Each row below holds a small network's activations on one input, seen along a few directions.
Each table varies a few parts of the input and shows all the possible inputs, shuffled.
A made-up example of a description, with smaller parts first: one of 2 separate values, together with either a single point or one of 11 places around a ring or (one of 4 places along a line, together with one of 5 places around a ring).
Shared parts are said once, and a part with two or three values counts as separate values.

Other details of the inputs vary at random and push rows far along two fixed directions, the same in every table; ignore that.
These rows show it; all are for the same input, with only those details redrawn:
[ 51.5  45.4  -5.8 -20.9 -32.6  44.6 -31.8  13.1   3.1 -26.2 -30.9  32.7]
[ -4.3 -11.9  25.3  -0.5  17.6  20.3  -9.3   6.8  12.6  -3.6   2.6 -45.5]
[-18.8 -20.6  27.4   5.3  24.0   5.7  -3.9   5.4  10.7   0.2   5.7 -45.3]
[  0.0 -10.5  25.8  -2.4  17.0  26.6 -10.7   7.0  13.9  -4.8   2.8 -48.3]
[-61.5 -43.5  30.0  22.5  40.0 -42.0  12.1   1.8   3.0  11.2  12.1 -36.7]
[-44.5  -7.5   1.0  18.1   4.3 -61.2   4.4   4.9 -13.4  -0.9 -15.4  47.8]
[ 39.0  38.3  -5.2 -15.5 -27.7  30.5 -27.2  11.8   1.2 -22.5 -28.7  33.6]

A family of inputs:
x1: [ 39.1  35.3  -8.6 -19.9 -23.0  19.4 -23.7  -2.3  -5.6 -20.7 -14.5  30.3]
x2: [ -9.4  32.0 -14.4   1.3 -10.2 -34.4  -3.9 -13.0 -21.0   9.2  -3.5  51.2]
x3: [ 37.4  54.5 -18.1  -8.2 -22.2  22.8 -21.1   0.8   6.7  -2.4 -23.9  28.1]
x4: [  9.7 -15.5   3.1   1.1   1.2  29.4  10.0  -3.5  12.5   8.1  16.2 -49.7]
x5: [ -7.4 -43.3  18.2   1.8   3.8  16.6  11.8   4.7   4.5  -6.0  14.9 -43.6]
x6: [ -7.9 -19.3  10.7  11.9  16.0   7.5  12.4   0.3  20.9  12.7   6.2 -47.2]
x7: [ -0.6  28.7 -18.6   3.4  -1.8 -28.8  -3.0 -14.9  -4.5   9.6  -2.6  26.5]
x8: [ -5.6   5.4 -23.3  -2.5  -7.3 -35.7  16.4 -14.6 -20.5   9.6   8.3  42.3]
x9: [-21.1 -18.9  -1.3  12.3 -11.2 -37.0  10.3  11.4  -5.4 -10.3 -20.0  43.1]
x10: [ 56.3  -6.0  -6.6 -28.0  -6.2  79.1  -7.7   3.9  11.8 -13.3  17.9 -44.1]
x11: [ 37.7  10.4  23.1 -17.6   2.3  67.6 -24.9  10.3  20.4 -14.5  -3.2 -54.3]
x12: [ 18.0  15.6 -30.2  -6.5  -7.6 -17.2   9.9 -14.2  -3.8   5.2   4.4  25.6]
x13: [-10.4   1.6 -14.2   6.7 -26.6 -20.3  13.6  -1.0 -21.0   3.5  -2.2  46.8]
x14: [-13.3 -28.2 -11.8   5.3  24.9  -0.8  22.3 -10.4   6.5  22.3  33.5 -40.8]
x15: [-62.0 -25.3  25.0  25.5  39.0 -38.0  14.1  -5.8  -2.1  29.5  19.6 -36.1]
x16: [ 13.0  18.0  -8.3   2.0 -24.6   4.2   1.7   6.6  -3.9  -2.1 -18.5  39.1]
x17: [  6.5   8.4 -33.1  -4.4 -14.0  -5.3  11.3  -5.8 -18.3   9.0   9.2  44.5]
x18: [-41.3 -32.8 -15.6  11.4   8.1 -80.1  27.6 -10.5 -22.0   2.1   7.2  48.1]
What is each input in this table made of?
Answer: one of 3 separate values, together with one of 6 places around a ring
The inputs of x13 and x15 match in every part but the place on the ring of 6. If x5 is changed in the same way as x13 into x15, which row does it become?
Answer: x11
Which other rows does x1 become when the choice among 3 separate values takes its other values? List them by row number.
Answer: x2, x7
Which other rows does x12 become when the place on the ring of 6 takes its other values? List them by row number.
Answer: x3, x4, x6, x7, x14
